A small network was shown many inputs. Here are its activations along a few directions, one row for each input.
Each table varies a few parts of the input and shows all the possible inputs, shuffled.
Descriptions start from the smaller parts, as in this example, which fits no table here: one of 3 separate values, together with either a single point or one of 9 places along a line or (one of 4 places along a line, together with one of 5 places around a ring).
Shared parts are said once, and a part with two or three values counts as separate values.
In the rows, zero is written as 128.

Other details of the inputs vary at random and push rows far along three fixed directions, the same in every table; ignore that.
These rows show it; all are for the same input, with only those details redrawn:
[180 145 107 117  87 142  66  43 135 131 120 161]
[140 114 138 110 147 129 123 115 148 154 156 126]
[ 86  94 143  55 190 148 152 173 113 174 196 184]
[178 147  96 107  84 144  60  45 125 130 119 178]
[ 93  99 141  77 185 138 151 168 124 168 177 156]
[146  95 154 103 164 133 139 127 158 163 181 122]
[220 121 154 173 111 122 102  61 189 136 134  62]
[163  74 179 105 185 133 163 161 166 171 210 101]

Rows:
r1: [156 123 154 188  99 113 132  92 167 123  79  68]
r2: [170 137 117 115  65 151  87  61 139 106 104 144]
r3: [147 119 108  87 132 140 118 122  97 142 197 195]
r4: [ 41 134 105  91 139 143 147 184  71 118 135 176]
r5: [162 126 125 111  93 128 107  68 117 125 107 162]
r6: [ 84 112 137 189 168 100 174 205 143 116 105  60]
r7: [123 144 128 143  89 135 110 113 136 114  78 106]
r8: [ 75 111 160 188 161  97 193 184 133 128 116  63]
r9: [174 159 104  88  73 154  58  60 124 118 118 163]
r10: [ 90 104 152 160 167 114 166 191 165 133  86  65]
r11: [ 96 113 151  70 161 150 147 176 127 159 168 136]
r12: [106 108 145  53 199 124 183 176 105 133 216 215]
r13: [ 57 167  92 154  99 113 118 127  69 112  56 157]
r14: [229 109 157 169 115 112 117  89 189 120 106  63]
r15: [ 89 115 142 123 159 138 137 161 138 157 137 128]
r16: [129 135 142 138 106 125 123 123 132 119  90  90]
r17: [ 74 171  75 148 110 115 100 143  74 102  51 160]
r18: [ 58 124 109  93 152 151 121 147 113 148 128 175]
r19: [ 64 164  94 127 112 121  96 138  99 123  30 160]
r20: [186 151  79 132  84 138  75  61 105 112 140 172]
r21: [203 112 169 181 100 111 134  73 175 130 103  65]
r22: [152  88 169 137 153 121 171 131 158 142 140  89]
r23: [176 125 117  88 125 131 129  93 132 102 189 212]
r24: [ 57 139 115  74 138 160 117 155 111 138 124 161]
r25: [171  86 174 160 132 122 160 111 179 133 136  72]
r26: [ 56 191  83 137  92 132  90 141  74 113  73 142]
r27: [ 83 146 115  88 121 157 105 144 114 138 114 154]
r28: [135 157 109 154  86 117 111 105 110  99  93 109]
r29: [188  94 142  60 120 153 132 105 137 135 184 157]
r30: [198 104 149 173 136 114 143 124 166 135 186  74]
r31: [ 40 132 114  80 167 138 128 165  93 158 126 181]
r32: [ 75 132 162 168 187  86 198 187 159 114 127  82]
r33: [145 104 138 161 148 127 149 144 145 130 178  97]
r34: [194  99 124  77 130 142 116 112 141 135 151 170]
r35: [ 88 138 151 167 155 113 162 190 133 130 131  40]
r36: [208 121 156 168 114 127 132 123 167 121 174  56]
r37: [135 157 103 156  86 121 112 103 111  97  92 107]
r38: [ 55 163 125 209 114 103 148 170 123 102  54  43]
r39: [188 162  94 125  72 145  75  69 113 105 136 140]
r40: [ 94 113 133  94 159 151 151 188 111 134 192 142]
r41: [168  70 170  95 185 140 163 142 175 169 214 109]
r42: [ 77 124 115  90 149 133 126 165 116 138  95 172]
r43: [185  93 151  43 143 167 127 122 144 150 217 167]
r44: [ 51 172  99 117  90 129 101 126  91 118  41 146]
r45: [206 143  99 145  78 120  86  80 119 106 116 160]
r46: [181 115 155 160 114 109 151 130 152 120 155  62]
r47: [182 163  95 109 102 125 101  58 116  87 134 204]
r48: [ 52 161 132 205 133 104 124 147 148 138  39  48]
r49: [140  90 157 139 157 121 183 158 119 135 169 114]
r50: [ 52 148 116  77 168 118 155 166  85 123 142 216]
r51: [109 151  81 138 118 123 109 136  85 104  82 163]
r52: [156 129 135 207  96 110 134  99 143 101  98  75]
r53: [ 96 137 148 212 135  91 167 146 123 114  71  51]
r54: [184 120 108 103 120 134 110  97 111 134 193 173]
r55: [ 70 167  73 152 107 119 101 147  84 102  57 163]
What do these inputs look like to the network? -> one of 5 places along a line, together with either a single point or (one of 2 separate values, together with one of 5 places around a ring)
Change only the choice among 2 separate values in r18. List by row number the other rows that result. -> r33
Change only the place on the line of 5 in r32. List by row number the other rows that result. -> r12, r23, r47, r50

Rows:
r56: [ 85 144 107 137 128 143 105 131 121 121 134 167]
r57: [185 137 115 115 113 139 114  73 135 136 116 150]
r58: [ 66 146  99 168 140 126 125 158  83 120 107 124]
r59: [113 139 125 134  92 138 107  96 132 123 100 136]
r60: [119 120 122 131 126 154 123 165 157 125 139  93]
r61: [ 79 171 110 168  82 124 127 113  98 112  67 114]
r62: [ 94 123 120  95 160 110 126 168 118 145 129 169]
r63: [165 127 129 149 103 103 134 111 135 105  92  81]
r64: [151 116 159 133 148 138 146 170 182 129 159  34]
r65: [109 119 156 134 184 109 184 188 142 110 161  92]
r66: [149 123 123 112 131 132 100 105 122 145 172 161]
r67: [118 154  96 122  94 147  76 131 109 122  85 113]
r68: [148 113 147  97 155 148 140 115 137 169 172 151]
r69: [175 147 137 123  84 137 105  70 113 104 141 135]
r70: [175  88 151 115 128 120 151 130 182 127 142 105]
r71: [ 96 119 129  90 156 136 126 125 101 158 140 158]
r72: [179 115 178 118 143 125 145 128 168 119 146 103]
r73: [112 157 106 205 109 108 120 111 134 101 104  62]
r74: [148 110 131  90 103 120 114 104 133 145 147 152]
r75: [188 145 113 134 104 126 100  94 147 126 123 161]
r76: [ 97 103 127 116 175 136 150 148 118 150 117 142]
r77: [107 152 126 146  83 129 109 106 121 139  79 134]
r78: [ 69 151 101 134 130  97 120 159  87 108  77 140]
r79: [125 121 153  96 185 125 151 139 135 141 142 127]
r80: [ 97 117 118  99 116 134 133 132  76 132 146 175]
r81: [ 83 113 151 163 126 118 142 150 131 147  95  88]
r82: [154  98 129 104 155 131 125 144 127 143 163 179]
r83: [101 115 105  74 151 138 133 117 125 137 133 181]
r84: [129 136 119 167 110 147  91 145 128 127  81  65]
r85: [113 127 135 130 156 132 150 161 140 158 168 140]
r86: [175 134 134 124 119 136 128 105 133 111 202 124]
r87: [ 86 102 124 108 139 132 145 159 116 141 107 148]
r88: [141 144 109 115 122 115 103  82 119 128  81 132]
r89: [132 111 137 134 136 142 119  97 129 153 135 133]
r90: [ 92 115 134 107 123 144 144 136  95 119 155 160]
r91: [189 121 149 149 147 113 156 145 140 123 156 113]
r92: [158 130 123 159 115 118 108 107 172 106 115 126]
r93: [123 115 122  79 126 142 143 146 128 145 133 177]
r94: [ 80 155 116 105 135 134 109  99 112 137 108 148]
r95: [150 157 127 203 115 109 141 121 138 120 130  68]
r96: [189 126 107 144 106 129 102  94 110 103 124 157]
r97: [116 114 135  88 125 129 138 137  85 134 165 160]
r98: [100 119 105  78 121 135 141 140 101 110 134 187]
r99: [132 115 157 120 151 128 181 163 114 131 150 122]
r100: [ 96 134 158 152 147 104 176 171 141 105  98  62]
r101: [189 121 138 111 131 120 117 106 171 112 169 151]
r102: [154 129  99 128  83 140 107  96  94 104  95 159]
r103: [133 147 165 169 109 111 121 109 164 123  98  70]
r104: [148 107 148 171 150 118 170 157 162  98 150  86]
r105: [ 73 134 108 160 139 127 108 150 114 146 111 142]
r106: [182  97 152 116 123 114 140 127 160 131 143 113]
r107: [129 132 128 146 116 139 108  77 147 132 106 108]
r108: [103 121 136 137 176 108 168 179 104 139 167  84]
r109: [190 144  99  96  76 163  85 103 141 138 136 140]
r110: [ 47 173 112 145 140 121 108 148 114 123 100 136]
What do these inputs look like to the network? -> one of 5 separate values, together with either a single point or (one of 2 separate values, together with one of 5 places around a ring)
The inputs of r89 and r71 match in every part but the choice among 5 separate values. If r102 is changed in the same way as r89 into r71, which row does it become? -> r63
The inputs of r107 and r68 match in every part but the choice among 5 separate values. If r83 is changed in the same way as r107 into r68, which row does it become? -> r57
Change only the choice among 5 separate values in r67. List by row number the other rows that result. -> r60, r64, r84, r109
Change only the choice among 2 separate values in r81. List by row number the other rows that result. -> r87
Change only the choice among 2 separate values in r97. List by row number the other rows that result. -> r63
